These are the activations of a small neural network, seen along a few directions. Each row is one input.
In each table, some parts of the input vary, and every possible input appears once, in random order.
A made-up example of a description, with smaller parts first: one of 4 places along a line, together with either a single point or one of 9 places along a line or (one of 2 separate values, together with one of 5 places around a ring).
Shared parts are said once, and a part with two or three values counts as separate values.

Rows:
row 1: [ -4  18  -6   9 -11   0  -1  21 -16  12   8   4   5   4   0]
row 2: [ -4  20  50  20  16 -37 -16 -51  72 -71  23 -10 -37  19 -13]
row 3: [  1  20   3  10 -16  -2  -7  19  -7  23   4  10  -3  -4   0]
row 4: [  8 -27   4 -11   4  -3   9   2   9   6   7 -14   7 -15   0]
row 5: [ -1  12 -15  -1   4  12 -10   4 -25   0 -13  12   1  18   5]
row 6: [ -6 -25  12 -11   3   6   9  -9   9   1  -9 -12  10 -25   0]
row 7: [ 12 -25 -11 -18   2   0   7 -13 -12 -10  -2  -5   6   1   7]
row 8: [ 14 -24 -10  -6  -4   1  18 -10  -2   1   0  -7   6   6  -5]
row 9: [-18   7   4  14  -1   2 -10  16  -5  16 -16  -4   1 -11   4]
row 10: [-5 10  0 15  1  2 -8 23 -4 18 -3  1  1 -6  0]
row 11: [ -1  15 -13  -2   2  10  -8   6 -23   1 -13  14   2  11  -1]
row 12: [-16  74  44  43  21 -31 -29 -24  48 -42   1   7 -41  26  -8]
row 13: [  8 -21 -10 -24   9  10   8 -19 -17 -15  -6   5   8   6   3]
row 14: [ 10 -17  -5 -17  -8   2  16  -2  -1  -1  16  -7   9  -9  -7]
row 15: [ -6  18 -14  13  -7   6   0  20  -2  13  -1   7   4  -2   4]
row 16: [-15  10   5  12  -2   8 -10  18  -2  20  -5   3  -3  -6   6]
row 17: [  0  13 -11  18  -3  10  -1   8 -13  14  -6   7   1  13  -7]
row 18: [ -2  10 -17   6   1   8 -12   6 -22   5  -8   7  -1   9   2]
row 19: [  9 -22 -11 -27   7  -1   8 -13 -15 -12  -5   0   8   5   3]
row 20: [ 15 -19   5 -15 -17  -9  10  -2   5  11  15  -4   3 -13   1]
row 21: [ -1 -19 -13 -11   1   0  15   0   9   2  11  -5  12 -13  -2]
row 22: [  2 -27   9 -16  -3   6  10  -2  14   6   1 -10   1 -14   8]
- Describe the family of inputs behind these rows. => one of 2 separate values, together with either a single point or one of 10 places along a line
- The inputs of row 14 and row 1 match in every part but the choice among 2 separate values. If row 13 is changed in the same way as row 14 into row 1, which row does it become? => row 5

Rows:
row 23: [ -1  30  14  13  14 -18 -17 -32   3 -42   0   2 -22  27 -16]
row 24: [  3  12  24  17  13 -15   3 -22  46 -36  15  -3 -16  12 -12]
row 25: [ 21 -18 -20 -30  -5  16   5   5 -54  17   2   6  24   8   2]
row 26: [-18  24  24  34   1 -18  -6   0  47 -14   4  -2 -22  -4  -6]
row 27: [ -8  10 -31   0   4  29  -3  38 -37  54 -10   5   7 -15  10]
row 28: [ -5   3 -29  -7  -5  16  -5  28 -44  43 -16  22  16   5  11]
row 29: [-17  48  11  23  18  -5 -13 -14   4 -46  -4  14 -16  33  -8]
row 30: [  6  -4 -39 -14   1  29 -11  14 -48  20 -12   0  35  17   4]
row 31: [ -4 -31 -23  -5 -20  16  14  30 -16  46   0   1  14 -26   6]
row 32: [ -7 -43  47 -12  25 -24  14 -69  47 -61  15 -19   3 -17  -8]
row 33: [ 23 -37 -36 -34 -16   6   9   6 -29  24   1  -6  21 -11  -1]
row 34: [ 18 -43 -21 -25  -8  11  23  10 -17  29  17   0  24 -15  -6]
row 35: [ -3  -2 -12  -4 -28  13   6  37 -18  56 -18   3  16 -23  14]
row 36: [-22  53  14  34  18 -11 -22   0  14 -24 -17  13 -20  28  -1]
row 37: [ -3   6  27  22  -8 -25  -3 -14  37 -22  10  -8 -30   4  -2]
row 38: [ 27 -86  -2 -82  -2   1  35 -22   2  -8  13 -16  23 -33   5]
row 39: [ 11  18   9  12   7 -21  -9 -25  32 -43   1 -13 -16  16 -10]
row 40: [-11  40  31  38  -6 -13 -22  12  36 -14  -3   5 -24  -4   8]
row 41: [-23  55  27  33   8 -13 -20   7  23 -13 -13  13 -28  14   4]
row 42: [ 12 -35 -14 -11 -10  25  21  12 -28  36  15 -16  12 -16   4]
- The inputs of row 39 and row 33 match in every part but one. If row 32 is changed in the same way as row 39 into row 33, which row does it become? => row 38
- Describe the family of inputs behind these rows. => one of 2 separate values, together with either a single point or one of 9 places around a ring
- Which other rows does row 42 become when the place on the ring of 9 takes its other values? List them by row number. => row 25, row 27, row 28, row 30, row 31, row 33, row 34, row 35

Rows:
row 43: [ -8  13 -51  12  -7  38  -5  55 -76  67 -31  17  29   6  11]
row 44: [ 10 -33 -19   0 -20  -6  25   6   1  29  25 -15  16  -7  -3]
row 45: [ -3  -3  12   9   5   2   8 -13  22 -23 -22  -7  -9  -6   4]
row 46: [-11   9  16  11  -4  -5 -16   6  14  -8  -7  -2 -18  -1   4]
row 47: [ -9  23   6  12   4 -17  -4 -18  16 -35   5   5 -23  21 -15]
row 48: [ -7  15  16   9  14  -9  -2 -23  14 -35   6   3   2   9  -9]
row 49: [ 15 -24  -9 -18 -14   7  25  20  -3  17   9 -11   9 -21   2]
row 50: [  3  26  15  17  -1  -9 -19   8  15   2   4  -1 -30   9  -6]
row 51: [ 33 -61 -30 -49   7  11  23 -21 -45  11   1  -6  36   5  -1]
row 52: [ -4 -27   3 -28  -6  12  12   7 -15  21  -8   2  10 -20   5]
row 53: [  2  42   8  18   1  -9 -17  -2  20  -5   9   8 -23  20  -4]
row 54: [  0 -23  -4 -25   1   3   3   9 -16  22   5   3  20 -27  15]
row 55: [-18   5  18   4  13  -8  -1 -13   8  -4  -5  -6 -10  -5   0]
row 56: [  3  38   4  20   5 -16 -24  -7  19 -24  13  14 -17  17  -3]
row 57: [ -7   1  14   7   3   6  -8 -15  26 -33  -7  -6   6   0   0]
- Describe the family of inputs behind these rows. => either one of 2 separate values or one of 4 places along a line or one of 9 places around a ring

Rows:
row 58: [-12 -32  31  -6  28  -8   6 -44  43 -43 -11 -19  -3 -17  -4]
row 59: [ -9  68  23  45 -16 -21 -22  21  30   3  17   7 -32  17  -5]
row 60: [ -2  68   2  53  -1 -20 -21   2  16 -18  13   8 -30  45 -14]
row 61: [-35  58  25  51  23   1 -32   2  23 -16 -34   8 -26  11   1]
row 62: [ 12 -38 -55 -49  -3  38   7   9 -87  32 -18  18  37   3  10]
row 63: [ 15 -20  27 -12  -6 -34  14 -24  51 -25  40 -18  -9 -12  -6]
row 64: [-16  73   8  30  23  -5 -41 -20  -6 -44 -17  26 -32  44  -7]
row 65: [ 19 -37 -44 -30 -32  19  26  49 -48  66  13  -1  37 -24  13]
row 66: [ -1 -28  45 -12   4 -20   9 -23  55 -22   9 -20  -9 -31   0]
row 67: [ 23 -21   9  -4   4 -29  17 -43  37 -43  35 -17  -8  18 -17]
row 68: [ -7 -52 -38 -27  -2  45  17  32 -60  53 -35   1  43 -29  15]
row 69: [  9 -16  16 -31  28 -11  -2 -64  17 -68   6   2 -11  19  -9]
row 70: [-24  60  40  45  -1  -9 -28  22  36   6 -14   7 -33  -4   4]
row 71: [ 25 -39 -64 -25 -25  22  28  29 -63  51  11  -1  39   2   1]
row 72: [  3 -45 -25 -29 -22  33  22  50 -45  68 -16  -1  37 -42  18]
- Describe the family of inputs behind these rows. => one of 3 separate values, together with one of 5 places around a ring
